Each row below holds a small network's activations on one input, seen along a few directions.
Each table varies a few parts of the input and shows all the possible inputs, shuffled.
A made-up example of a description, with smaller parts first: one of 5 places around a ring, together with either a single point or one of 9 places around a ring or (one of 3 separate values, together with one of 6 places along a line).
Shared parts are said once, and a part with two or three values counts as separate values.

Other details of the inputs shift rows strongly along two fixed directions, in all tables alike. That doesn't count.

Rows:
row 1: 5 -35 -15 -10 -15 21 -19 34 -21 15 23
row 2: 22 3 9 30 -11 -9 -41 -12 -22 9 10
row 3: 18 14 21 24 -41 -7 -33 0 3 15 -1
row 4: 8 -35 -15 -11 -10 22 -29 28 -14 -5 25
row 5: 4 21 16 20 -8 -19 8 -32 32 -2 -26
row 6: -18 -6 1 -18 4 14 11 -3 35 2 1
row 7: 18 18 22 6 -40 -11 -30 -10 -12 13 6
row 8: 5 31 10 15 -6 -22 8 -28 30 -4 -28
row 9: -5 -31 -4 -1 -11 0 -9 39 -26 5 32
row 10: -22 -14 -14 -6 35 -1 24 10 18 -1 2
row 11: 16 12 25 11 -37 -2 -35 -11 -3 20 8
row 12: 13 13 16 21 23 -24 17 -35 10 14 -27
row 13: -22 -17 -14 -5 35 2 19 12 23 3 4
row 14: -10 38 20 10 -7 -7 5 -39 15 -1 -31
row 15: -3 -1 -22 -17 21 12 28 8 -8 -7 -3
row 16: -14 15 0 -23 2 12 21 2 13 -10 3
row 17: -3 -33 -13 -2 -4 17 -26 33 -17 0 33
row 18: -10 34 18 9 -7 -14 1 -39 19 -1 -33
row 19: -16 -14 -23 -13 31 -3 20 3 6 -23 2
row 20: -6 -19 -22 -15 28 13 10 -2 17 -20 -3
row 21: 29 1 6 21 -19 -6 -31 -13 -24 24 0
row 22: -13 -20 -7 -11 34 5 25 12 19 9 -5
row 23: -15 -21 -16 -5 28 1 19 -1 8 -19 5
row 24: 9 -37 -12 -13 -15 14 -20 26 -24 -13 26
row 25: -15 4 8 -16 -36 21 -15 32 -23 -4 14
row 26: 23 24 15 26 -12 -16 -22 2 -36 13 11
row 27: -16 7 -6 -12 -1 5 27 10 26 -15 -7
row 28: 11 30 2 21 26 -14 5 -36 -3 -12 -13
row 29: -20 -9 -17 -11 31 -10 28 13 8 -8 1
row 30: 36 18 5 15 -14 -2 -34 -12 -33 -7 5
row 31: -30 0 4 -13 -1 14 8 -1 26 -5 -14
row 32: -14 14 -5 -12 0 7 26 14 21 -16 -7
row 33: -5 -19 1 -6 -35 17 -21 41 7 6 19
row 34: 17 15 -5 9 19 -18 0 -41 8 -15 -23
row 35: -6 3 -6 -14 30 4 34 17 -3 -2 -4
row 36: 28 8 18 17 -15 -22 -20 1 -31 23 -1
row 37: 32 11 5 17 -22 -6 -21 -12 -36 18 2
row 38: 9 -23 -16 -16 -12 18 -17 29 -31 -17 28
row 39: -9 24 24 15 -9 -10 2 -42 22 2 -31
row 40: -9 -5 -8 -15 31 1 38 11 3 -1 -5
row 41: 4 35 18 5 -3 -10 10 -42 20 2 -17
row 42: 30 6 3 15 -23 -15 -25 -11 -34 18 -2
row 43: -13 -18 -8 -13 33 3 28 14 14 6 -5
row 44: -18 -3 -15 -8 30 -3 31 11 4 -8 5
row 45: -15 -8 -21 -11 32 6 24 2 3 -23 6
row 46: 5 -36 -12 -12 -19 12 -7 30 -31 8 22
row 47: -18 -17 7 -12 -35 24 -28 31 -3 8 15
row 48: 4 21 22 10 -6 -14 6 -45 25 5 -18
Description of these inputs: one of 6 places along a line, together with either one of 3 separate values or one of 5 places around a ring.
The inputs of row 29 and row 9 match in every part but the place on the line of 6. If row 19 is changed in the same way as row 29 into row 9, which row does it become?
> row 23
The inputs of row 16 and row 7 match in every part but the place on the line of 6. If row 35 is changed in the same way as row 16 into row 7, which row does it become?
> row 36
Change only the place on the ring of 5 in row 44. List by row number the other rows that result.
> row 37, row 38, row 40, row 45
Start at row 33 and move only the place on the line of 6, one step at a time. The first step leads to row 3. Which rows follow, in order?
> row 5, row 8, row 27, row 32
Change only the place on the line of 6 in row 14. List by row number the other rows that result.
> row 18, row 25, row 31, row 39, row 47

Rows:
row 49: 39 24 19 25 -42 -7 -48 -5 -45 12 9
row 50: -4 -8 -11 -11 11 9 7 18 -9 -8 6
row 51: -21 6 3 0 7 0 9 -10 17 -6 -7
row 52: -10 -36 -11 -17 9 11 6 43 -15 4 23
row 53: 31 25 27 33 -44 -22 -44 -10 -19 22 1
row 54: -10 -20 -13 -12 0 5 5 13 -8 -15 13
row 55: -6 -43 -23 -19 -2 26 -8 50 -16 -2 35
row 56: -12 -27 -11 -10 10 2 11 31 -15 4 17
row 57: -7 -33 -17 -15 3 18 -2 39 -14 -6 22
row 58: -12 30 11 4 20 -7 19 -35 29 -6 -25
row 59: -13 14 5 4 15 -8 24 -35 31 -1 -32
row 60: -16 10 -1 4 19 -12 28 -17 34 -9 -22
row 61: -2 -6 -7 -16 4 3 8 4 -4 -16 6
row 62: -6 -30 -14 -20 -2 14 0 25 -8 -15 20
row 63: -6 -24 -15 -14 5 15 -3 22 -4 -12 11
row 64: 0 6 -6 -12 4 2 15 -4 -4 -15 2
row 65: -9 -18 -14 -5 7 7 3 20 -12 -6 11
row 66: -8 -8 -4 -5 7 2 10 5 28 0 -1
row 67: -16 14 4 -2 10 -1 9 -17 21 -3 -10
row 68: -9 -46 -18 -21 3 18 1 53 -17 9 36
row 69: -1 45 9 15 23 -20 36 -45 39 -6 -39
row 70: -9 -24 -12 -15 9 4 9 34 -15 6 19
row 71: 29 21 28 26 -48 -13 -46 -19 -24 28 -4
row 72: 32 11 28 27 -45 -7 -48 -19 -14 30 -1
row 73: 38 18 16 30 -36 -14 -54 -15 -36 15 4
row 74: 38 14 19 25 -42 -17 -50 -16 -39 13 11
row 75: 38 16 16 33 -32 -15 -49 -9 -41 22 8
row 76: 0 4 -9 -6 8 6 12 10 -10 -6 4
row 77: -7 -16 -7 -14 14 3 15 27 -11 3 11
row 78: -11 8 4 -2 17 -2 21 -30 34 0 -30
row 79: -11 1 0 -2 14 -5 19 -4 30 -5 -13
row 80: -8 -12 -14 -5 8 6 2 8 -3 -12 3
row 81: -4 -38 -19 -23 -7 20 -5 32 -8 -10 31
row 82: -5 -34 -21 -18 -2 23 -9 34 -7 -7 24
row 83: -14 9 6 0 16 0 10 -19 28 -5 -14
row 84: -3 0 -5 -8 15 -2 23 13 -8 4 4
row 85: -14 0 1 -3 12 7 6 -11 29 -1 -4
row 86: -2 2 -9 -8 12 4 6 -1 2 -13 -5
row 87: -6 31 7 8 25 -18 32 -36 41 -7 -35
row 88: -5 32 11 6 22 -12 29 -51 37 0 -45
row 89: -2 44 12 11 20 -13 35 -58 37 1 -48
row 90: 28 38 36 31 -45 -10 -42 -17 -29 19 4
What is each input in this table made of?
> one of 6 places along a line, together with either one of 3 separate values or one of 4 places along a line
The inputs of row 89 and row 78 match in every part but the place on the line of 6. If row 69 is changed in the same way as row 89 into row 78, which row does it become?
> row 79
The inputs of row 59 and row 72 match in every part but the place on the line of 6. If row 65 is changed in the same way as row 59 into row 72, which row does it become?
> row 55
Start at row 81 and move only the place on the line of 4, one step at a time. The first step leads to row 82. Which rows follow, in order?
> row 55, row 68
Change only the choice among 3 separate values in row 60. List by row number the other rows that result.
> row 51, row 59

Rows:
row 91: 18 32 13 17 21 -23 8 -53 7 7 -35
row 92: -2 -16 -12 -3 7 3 2 15 -18 -5 13
row 93: -13 11 -8 -12 25 2 41 -6 23 -8 -15
row 94: -2 2 10 0 -21 4 -14 35 -26 0 24
row 95: -9 -9 11 2 -26 6 -23 32 -11 5 18
row 96: 27 36 25 27 -31 -24 -28 -21 -24 21 -1
row 97: -14 -15 -3 -12 3 8 17 1 16 -1 -6
row 98: -10 -3 -21 -2 39 -8 32 -7 17 -20 -13
row 99: -13 -5 -4 -7 3 6 17 3 23 0 -10
row 100: -20 -5 -5 -13 5 1 15 7 21 -1 -4
row 101: -25 -1 -16 -21 17 15 23 -12 35 -28 -15
row 102: 32 16 28 27 -19 -17 -34 -36 -8 24 -11
row 103: -4 2 -10 -19 -9 15 1 10 -10 -22 10
row 104: 1 -7 -1 -11 -8 6 7 14 -16 0 8
row 105: 5 -27 -2 2 -17 10 -30 25 -23 9 31
row 106: 22 20 11 33 15 -25 -12 -45 20 4 -19
row 107: 4 -21 -4 -1 -13 15 -22 21 -12 13 19
row 108: 1 -10 -12 -8 8 9 1 17 -15 3 5
What is each input in this table made of?
> one of 2 separate values, together with either a single point or one of 8 places along a line
The inputs of row 108 and row 107 match in every part but the choice among 2 separate values. If row 94 is changed in the same way as row 108 into row 107, which row does it become?
> row 95
